A small network was shown many inputs. Here are its activations along a few directions, one row for each input.
Each table varies a few parts of the input and shows all the possible inputs, shuffled.
Descriptions start from the smaller parts, as in this example, which fits no table here: ring(8) and (point or (values(2) and line(4)) or ring(11)).
Shared parts are said once, and a part with two or three values counts as separate values.
(in the rows, 128 means zero)

Other details of the inputs shift rows strongly along two fixed directions, in all tables alike. That doesn't count.

A family of inputs:
row 1: [101 156 117 148 162 137  89 121 156 127 130]
row 2: [135  94 173 165  73 104  74 106  93 202 176]
row 3: [161 108 149 154  76 113  65 111  97 196 203]
row 4: [ 98 143  58 189 188 105 113 122 198 116  99]
row 5: [112 137 102 168 124 106  76  91 150 187 147]
row 6: [110 133 100 150 170 125 116 136 160  91  86]
row 7: [155  90 197  57  77 145 180 125  63 122 170]
row 8: [101 150 100 129 167 119 126 118 170 109  84]
row 9: [ 92 188  76 167 196 114 103 154 193  68  78]
row 10: [104 158  88  96 176 137 170 138 149  47  53]
row 11: [153 115 148  86 128 122 177 149 120  81 124]
row 12: [132 144 122 176 138 107  58 125 142 164 152]
row 13: [139 103 166 168  47 149  85 143 104 236 160]
row 14: [154  92  93  87 156 138 212 141 116  56  97]
row 15: [ 64 188  84 179 172 106  76 116 193 125  80]
row 16: [125 118 131 104 129 135 166 146 110  62  89]
row 17: [136 101 154 166  93 115  66 111  95 185 162]
row 18: [176  91 148  87  93 118 177 132  92 122 170]
row 19: [114 163 130 185 115 166  89 134 161 208 145]
row 20: [155  73 190  93  65 124 154 125  71 132 152]
row 21: [132 135  69  85 202 153 212 139 154  43  97]
row 22: [137 126 117  83 170 150 187 138 118  75 115]
row 23: [175  80 140  55  90 143 186 110  66 119 142]
row 24: [149 105 149  69 109 142 157 119  91 107 114]
row 25: [146 137 126 140 112 152 140 172 146 163 125]
row 26: [133 134 142 169 116  97  72 122 134 178 168]
row 27: [120 129 160 151 106 120  82 105 112 192 185]
row 28: [129 149  92 118 149 168 183 152 165 126  63]
row 29: [134 130 167 117  89 111 128 141 103 119 148]
row 30: [137 119 113  80 156 127 196 125 127  87  88]
row 31: [ 95 158  92 184 161 116  79 105 176 168 158]
row 32: [116 133 164  94 106 137 157 131  99 106 143]
row 33: [128 130 146  66 129 155 190 143  94  60 116]
row 34: [180  86 196  79  62 132 133 133  61 135 176]
row 35: [104 156  87 167 170 117  73 106 164 152 103]
row 36: [ 77 155 120 198 132 101  62 125 164 143 113]
Description of these inputs: values(4) and (point or (values(2) and line(4))).
Changing only the values(4) part turns row 9 into row 10. The same change can be made to row 18. Which row results? -> row 5
Change only the values(2) part in row 14. List by row number the other rows that result. -> row 4
Change only the values(4) part in row 19. List by row number the other rows that result. -> row 13, row 25, row 28

A family of inputs:
row 37: [135 109 126 112 133 130 193 144 134 115 115]
row 38: [120 151 106 144 156 154 133 153 154 106  88]
row 39: [106 141 140 186 101  80  42 110 139 170 143]
row 40: [140 128  77 134 165 110 135 124 158 110  96]
row 41: [163  87 178 100  48 120 163 124  81 176 171]
row 42: [152 133 100 104 169 130 146 130 141  98 128]
row 43: [124 147 133 107 155 112 139 140 141  71 122]
row 44: [151  91 199 104  62 119 124 122  56 127 177]
row 45: [129 148 115 116 146 157 148 161 135 102 100]
row 46: [124 141 112 121 155 137 174 148 148 108 130]
row 47: [157  95 109 103 146 127 166 129 117 103 110]
row 48: [128 145  74 144 187 126 118 130 158 106 119]
row 49: [120 124 107 196 126 112  35 102 146 191 162]
row 50: [133 155 137 131 123 146 103 146 139 147 129]
row 51: [116 116 124  91 134 145 168 114 115  98 106]
row 52: [111 140 158 165 103 101  49 119 115 157 175]
row 53: [120 126 128  93 140 148 168 113 111  95 112]
row 54: [102 151 127 209 123 119  60 116 161 201 169]
row 55: [192  64 182  83  60 141 147 113  37 152 191]
row 56: [118 121 127 124 148 105 145 139 133  78  97]
row 57: [ 91 140 138 202 115  93  27 113 146 165 154]
row 58: [143 125 141 126  89 134 123 140 118 154 109]
row 59: [ 97 172  99 121 179 133 122 112 167 108 107]
row 60: [113 140 134 189 105 129  50 130 143 199 124]
row 61: [102 141  90 160 166 129 148 141 182 117 111]
row 62: [119 134 126  83 143 146 165 119 111  97 119]
row 63: [138 117 128 107 122 159 165 156 123 101  95]
row 64: [159  81 192  62  36 130 156  94  42 166 158]
row 65: [120 160 106 131 169 130 156 143 177 114 127]
row 66: [119 115 126  91 136 136 170 113 114 106  96]
Describe the family of inputs behind these rows. -> values(5) and line(6)
Changing only the values(5) part turns row 52 into row 46. The same change can be made to row 57. Which row results? -> row 61
Change only the line(6) part in row 45. List by row number the other rows that result. -> row 38, row 50, row 58, row 60, row 63
Change only the values(5) part in row 44. List by row number the other rows that result. -> row 38, row 53, row 54, row 55
Start at row 42 and move only the line(6) part, one step at a time. The first step leads to row 48. Which rows follow, in order? -> row 55, row 49, row 47, row 40

A family of inputs:
row 67: [105 155  65 178 178 137  28  70 164 210 132]
row 68: [131 146 132  36 165 177 229 127 117  86 124]
row 69: [ 84 152 102 181 154  54  47  83 173 133 160]
row 70: [189  95 220  88  15 128 159 151  74 209 195]
row 71: [142 135 158 133  53 139 102 157 133 194 110]
row 72: [102 187  89 155 230 134 129 182 202  37  94]
row 73: [ 95 105 174 162  56 158 105 127  95 175 124]
row 74: [207  85 176 101  36 114 169 139  74 198 200]
row 75: [147 123  95  39 173 166 231 115 113  82 142]
row 76: [ 72 134 148 206 123 129  91 126 158 181 153]
row 77: [143  91 100  66 164  85 178 104 114  29  72]
row 78: [157  47 190 117  38 133 172 115  43 177 214]
row 79: [183 106 127  77 154 140 205 166 102  29 149]
row 80: [ 94 177 125 189 137 138  23 164 148 133 111]
row 81: [203  80 100  69 130 132 225 158 125  99  74]
row 82: [101  96  90 211 143 122  79 108 149 172 113]
row 83: [167 113  78 122 191 137 147 156 133  36  86]
row 84: [ 64 187  93 133 219  77 139 126 202  38  74]
row 85: [ 70 175 150 167 109  81  34  99 126 144 102]
row 86: [103 170 145 128  92 176  69  88 115 197 132]
Describe the family of inputs behind these rows. -> line(4) and values(5)
Changing only the values(5) part turns row 81 into row 83. The same change can be made to row 71. Which row results? -> row 80
Start at row 67 and move only the line(4) part, one step at a time. The first step leads to row 75. Which rows follow, in order? -> row 68, row 86
Change only the values(5) part in row 78. List by row number the other rows that result. -> row 69, row 74, row 75, row 79
Change only the values(5) part in row 70. List by row number the other rows that result. -> row 68, row 72, row 76, row 84
